A small network was shown many inputs. Here are its activations along a few directions, one row for each input.
In each table, some parts of the input vary, and every possible input appears once, in random order.
A made-up example of a description, with smaller parts first: one of 8 places around a ring, together with either a single point or (one of 2 separate values, together with one of 4 places along a line) or one of 9 places along a line.
Shared parts are said once, and a part with two or three values counts as separate values.

A family of inputs:
R1: [ 11   4 -17   4  24 -37  -4 -48 -18  48  50 -30 -31 -46]
R2: [-21  31   3 -10 -42  41  12 -24   9 -42 -30   4  34   8]
R3: [-32  12  15 -19 -30  28  10 -28   4 -36 -34  19  38  -1]
R4: [ -4 -52 -11  89  29  -3  41  52  14  47 -20  -4  -1  57]
R5: [ 39   8 -10  -8  11 -27   0 -21  -6  30  59 -24 -45 -61]
R6: [  4 -95  11  26  19  -7   9  49  10  -2 -19 -59  -2  67]
R7: [-23  21   0 -23 -43  12  -2  -6 -14 -33 -13  28  36   3]
R8: [-34  18 -14 -27 -35  16 -26   8 -19 -27 -14  31   5  -6]
R9: [ 32 -39  32  59  57   7  -8  55  35 -31   5 -19  30  59]
R10: [ 69  16   6 -31  13 -25  11  10  16  32  51  -4 -31 -61]
R11: [-43   8  -3 -25 -29  26 -39  -2 -17 -16 -16  43 -10 -12]
R12: [ 21  36   7 -13  68 -57  13 -46   2  59   2 -13 -30 -16]
R13: [-20  30 -18 -23 -42  27 -17   2 -17 -29 -20  27   6   9]
- Describe the family of inputs behind these rows. => either one of 3 separate values or one of 4 places along a line or one of 6 places along a line
- Which other rows belong to the same alternative as R4? List them by row number. => R6, R9
- A walk changes only the place on the line of 6. It starts at R11 and steps to R8. List the rest of the walk in order. => R13, R7, R3, R2

A family of inputs:
R14: [-13 -32 -16  52  34 -30   4  -6  -8  62  14 -19 -27   3]
R15: [-45 -10   2 -31 -44  33  -5  -9  -9 -52 -24  -5  35  12]
R16: [-29  44   1 -10 -23  22 -15   1  -5 -43 -39  53  31  13]
R17: [  2  61 -13 -55 -23 -15  -6 -62 -21  12  23  15 -25 -73]
R18: [-31  -4 -13 -22 -75  45 -11   9 -12 -24 -18  24  24  11]
R19: [-33  24   9 -30 -20  25 -21 -20 -10 -41 -30  20  44  31]
R20: [ 46  -9   8  32  38  -9  -4  26  22   3  46 -33 -27 -12]
R21: [ 50 -15  15  24  48 -19  27   5  28  23  24 -25  10  -5]
R22: [ 11 -23 -16  32  42 -35  27  -2  -9  46  -6 -28 -32  23]
R23: [ 28 -19  18  13  44 -31  29  -1  26  40  -7 -37 -14  11]
R24: [-32  32  -6  -7 -56  39  -5  24  -7 -35 -22  55  19   3]
R25: [ 47 -48  11   2  34 -25 -20  37   5   8  41 -19 -37 -17]
- Describe the family of inputs behind these rows. => either a single point or one of 5 places around a ring or one of 6 places along a line

A family of inputs:
R26: [ -3 -36  35  67  40   3  22  32  36 -33 -66 -21  44  76]
R27: [-54  -1 -22  84  10 -21  19  13 -23  34 -35  21 -21  26]
R28: [ -5  46   7 -51 -54  46   9 -41   1 -31  12  14  41 -33]
R29: [-58 -31 -16  10  22 -49  -1 -43 -22  37 -29 -18   3  16]
R30: [-40 -29 -18  18  -2 -39  42  -9 -11  46 -45  -6 -12  14]
R31: [ 71  19  -1 -10  25  -1  20 -22  15  16  67 -49 -26 -36]
R32: [ 42 -39  -6  -4  -5 -15  -1  25  -6  39  36 -29 -61 -24]
R33: [-56  -8 -12 -43 -50   1 -45 -23 -19 -43 -11  24  10 -33]
R34: [ -1  59  12  -9  53 -37  22 -46  17  41 -36  19  24  17]
R35: [-11  48   1  27  21 -24  41 -54  15  27 -32 -34  10   4]
R36: [-44  13 -30  13 -59  46 -30  30 -23 -33 -13  58  -7 -12]
R37: [-30  -6 -19 -48 -72  39  -7   2 -23 -22 -20  28 -12 -16]
R38: [ 50 -51  42  32  47   8  -3  87  48 -47  32 -42   8  32]
R39: [  8 -20  12 -19 -41  65 -18  49  16 -87 -20  10  72  60]
R40: [ 23 -40  -8 -12  26 -23 -39  -5 -24  30  49 -42 -41 -29]
R41: [ 29 -30 -14  47   2   6 -21  45  -7  42  57   7 -55  -7]
R42: [ 79  33  19 -32  58 -27   1 -12  16  17  52   2 -17 -36]
R43: [ -1  73  19 -72 -22  22 -13 -29  -4 -32   3  58  38 -19]
- The inputs of R33 and R29 match in every part but one. If R37 is changed in the same way as R33 into R29, which row does it become? => R30
- Describe the family of inputs behind these rows. => one of 3 separate values, together with either a single point or one of 5 places along a line

A family of inputs:
R44: [-49  24 -15 -32 -87  58  -2  -5 -13 -52 -34  42  38  -5]
R45: [  9  -5   5   5  19  -7  12 -12  10   8   0 -24  11   7]
R46: [  1   6   2  21  19  -6  20  -1   6  17 -13   2   7  21]
R47: [ 23   8   7  -4  16  -7  11  -7  12   4  12 -21  -4  -7]
R48: [ 21  -8   9   2   5  -1 -12  25   9  -3  20   6  -7 -14]
R49: [  9  -7  -9  -7   7 -16   3 -11  -9  19  12 -16 -21 -13]
R50: [ -3 -18   8  22   9   0   0  24   6   5 -11   8   1  23]
R51: [-17  -5 -10  21   9 -13   6  -4 -10  31 -10   2 -15  13]
R52: [-50  43   2 -48 -47  34 -33 -21 -21 -63 -40  49  38  10]
R53: [ 20 -21   7  -3   7  -2  -5  20   9 -10  17 -14  -8  -3]
R54: [  9  10  -8   3   7 -17  -5  -4  -6  22  19   7 -23 -25]
R55: [ -6 -14  -6   7   8 -19   0 -17  -7  25   2 -19 -13   2]
R56: [  7 -33   4   9  12   1  -3  17   4 -10   7 -20   3  12]
R57: [ 24  19   5   4  17  -5   6  -3  12   7  18  -1  -6 -19]
- Describe the family of inputs behind these rows. => either one of 2 separate values or (one of 3 separate values, together with one of 4 places along a line)
- Which other rows does R55 become when the choice among 3 separate values takes its other values? List them by row number. => R45, R56

A family of inputs:
R58: [-32 -33  -4  36 -14  41   2  41  -7 -10  30   4 -16   5]
R59: [-14 -32 -16  11   6 -26  -7 -35 -25  58 -26 -53 -28  20]
R60: [  6  31  23 -19  -9  11 -13 -13  21 -37  14  -4  59  -8]
R61: [-34   9  -9 -40 -45  16 -33   5 -45 -43  -2  21 -18  -9]
R62: [-24   2 -19 -16 -52  14  29 -15  -7  20 -43  26   9  21]
R63: [ -2  18   4 -18 -11   5  56 -34   7  -5 -50  16  36   6]
R64: [ 24 -40 -17 -11  27 -24  -2   0  31  14  32 -68 -44 -37]
R65: [-19 -55 -32   1  11 -38  -3  -5  -2  17  19 -50 -48 -21]
R66: [-23 -43  -1  21  18 -10 -12  21  -1  42 -31  21  -3  37]
R67: [ 16  32  31 -63  14  25 -13 -26 -14 -46   3  13  35  -2]
R68: [ -6   5 -14  33  35 -12  26  17  16  -3 -25  -4  22  57]
R69: [-13 -16  -8 -13 -61  13  15  12 -21 -11  -9  15  -6 -21]
R70: [ -6 -16 -12   8  54 -45  38 -51  15  23 -24 -57 -12   3]
R71: [ 30  37  25 -32 -17   9  28  -1  19   0  -1   0  34   4]
R72: [ -6  17 -11  -8  -4 -27 -17 -19 -37  41  38  24 -59 -71]
R73: [-42 -18 -11  38  -8  39   4   6   4  18 -10  16   2  43]
R74: [-34  49   3 -49   3   1  -5 -37  -3 -38 -31  23  24  31]
R75: [ 48  55  12   0  37 -24  21 -47 -13  33  47  16  -4 -57]
R76: [ 37 -33 -12  21  18  19 -13  56  16 -12  26 -14  -1  -4]
R77: [ 37   3  10 -28 -52   8   4   8  21 -17  13  10   2 -21]
R78: [ -2 -56 -22  35   0  11  -6  47 -35  -1  19   1   0   6]
R79: [ -9  64 -10  13  31 -40  22 -62  -5  49  18  27  -7 -31]
R80: [ 29  -7   6  22  -7  38   5  47  33 -27  34  -7 -22   2]
R81: [ 39  -7  36   5  53 -19  12  41  30  -3  -7  -8   8  23]
R82: [ 16   3  17 -52 -25  30 -36  -7 -19 -52  16  14   0 -31]
R83: [ -6 -10  27  28  42 -35   7   9  27  10 -38  10  11  42]
R84: [-33  -7 -14   1 -65  12 -21  13 -29 -41  -1   5   5 -27]
R85: [ 36  -3  31  -1  38 -33   4 -30  10  29  31 -77   0  15]
R86: [ 37  56  -3 -20  -3 -26 -17   3   1  35  40  -2 -76 -73]
R87: [-33  14  12  36  27  22  30  -1  32  -5  -8   0  22  43]
R88: [-12 -23 -34  42  -2   3 -13  20 -13  21 -30  11   4  52]
R89: [ -5 -56   7  21   3 -28 -23  43  -6  10  14  21 -16  13]
R90: [-42  23 -19 -38 -31  25 -28 -20 -37 -18 -50  27  -5  17]
R91: [ 36  13  27  21  27  28  34  21  26 -28  16 -10  18  26]
R92: [ 19 -11   8 -16 -38  27 -26   1   0 -42  22  -2  25 -46]
R93: [ 44 -38  27  15  12 -24 -30  44  29  -4  16   6 -15   1]
R94: [ 36   1   8  20  45   4   5  34  22  -7  22 -16  37  34]
R95: [-40  30   0  -5 -10   5  -2 -31  14 -22 -24   6  56   4]
R96: [-31  -4 -22   0 -47  21  -9 -23 -28 -14 -43  17  29  -2]
R97: [-24  43 -25  -2   3 -20 -14 -34 -23  67 -17  22 -55 -44]
- The inputs of R90 and R74 match in every part but one. If R88 is changed in the same way as R90 into R74, which row does it become? => R68
- Describe the family of inputs behind these rows. => one of 5 places around a ring, together with either one of 2 separate values or one of 6 places along a line
- Which other rows does R85 become when the place on the ring of 5 takes its other values? List them by row number. => R59, R64, R65, R70
- List by row number the other rows that have the place on the ring of 5 in common with R61. => R58, R65, R69, R72, R78, R84, R89

A family of inputs:
R98: [-55  59 -16 -21 -81  65  -1 -14 -16 -58 -34  52  39   6]
R99: [  7 -57  -7  38  25 -18   6  36  -2  24  23 -21 -29   5]
R100: [-52  44  -3 -22 -53  44 -43  -1 -21 -62 -30  75  37   3]
R101: [ 18 -18  22  33  52 -21  25   9  24  28  -1 -26   6  35]
R102: [-63  19 -10 -37 -77  47 -14 -33 -15 -48 -43  35  58  -4]
R103: [ 45  -3   1  -3  22 -25  -2   2   8  28  51 -26 -39 -43]
R104: [  8 -11 -18  17  35 -38  11 -23 -13  61  10 -16 -33   0]
R105: [ 13 -23 -10  16  20 -33   0  -4 -14  43  31 -16 -50 -32]
R106: [-45  31  -3 -54 -80  43  -6   1 -16 -55 -63  66  33   6]
R107: [ 49  15   7   4  45 -33  11 -12  21  19  28 -29 -16 -29]
R108: [ 20  17   9   4  55 -39  22 -32   5  43  12 -25 -16  -6]
R109: [ 45 -36  15  18  23  -6   0  45  20  14  43 -28 -17  -3]
R110: [-43  23  -2 -58 -63  44 -34 -15 -20 -84 -35  20  35  11]
R111: [ 47 -18  20  24  47 -12  13  26  38   2  15 -37   5  10]
R112: [  7 -42  -5  43  32 -19  11  14   0  45  -6 -24 -13  39]
- Describe the family of inputs behind these rows. => either one of 5 separate values or (one of 2 separate values, together with one of 5 places around a ring)
- A walk changes only the place on the ring of 5. It starts at R108 and steps to R104. List the rest of the walk in order. => R105, R103, R107
- Which other rows belong to the same alternative as R98? List them by row number. => R100, R102, R106, R110

A family of inputs:
R113: [ 11   1  -5   2  11 -16  -7  -5  -5  19  23  -5 -24 -22]
R114: [ 33  18   5 -10  10  -7  -1   0   9   0  27  -7 -15 -26]
R115: [ -2   1  -4   0  11 -20  12 -23  -5  34   9 -11 -15 -17]
R116: [ 25   4   1  -8  10 -15  -7   2   1   6  24  -4 -22 -29]
R117: [-59  49 -12 -53 -85  50 -23 -25 -25 -62 -42  59  39  -9]
R118: [-14  -7   0  21  15  -1   9   2   3   6 -26   1  15  34]
R119: [ -5 -27  -1  17   2   6  -5  19   1  -6  -1  -7   3  17]
R120: [ 19 -10   9   5   2  14  -1  23  14 -24   3  -9  14  18]
R121: [ -2  15   1  -4  23 -24  13 -33  -3  33  -2 -10  -6  -3]
R122: [  9 -23   6   7  -1  10   0  28   8 -15   1  -6   4  14]
R123: [-15 -20  -2  24   3   4   9  12   2   9 -15   0   7  23]
- Describe the family of inputs behind these rows. => either a single point or (one of 2 separate values, together with one of 5 places along a line)
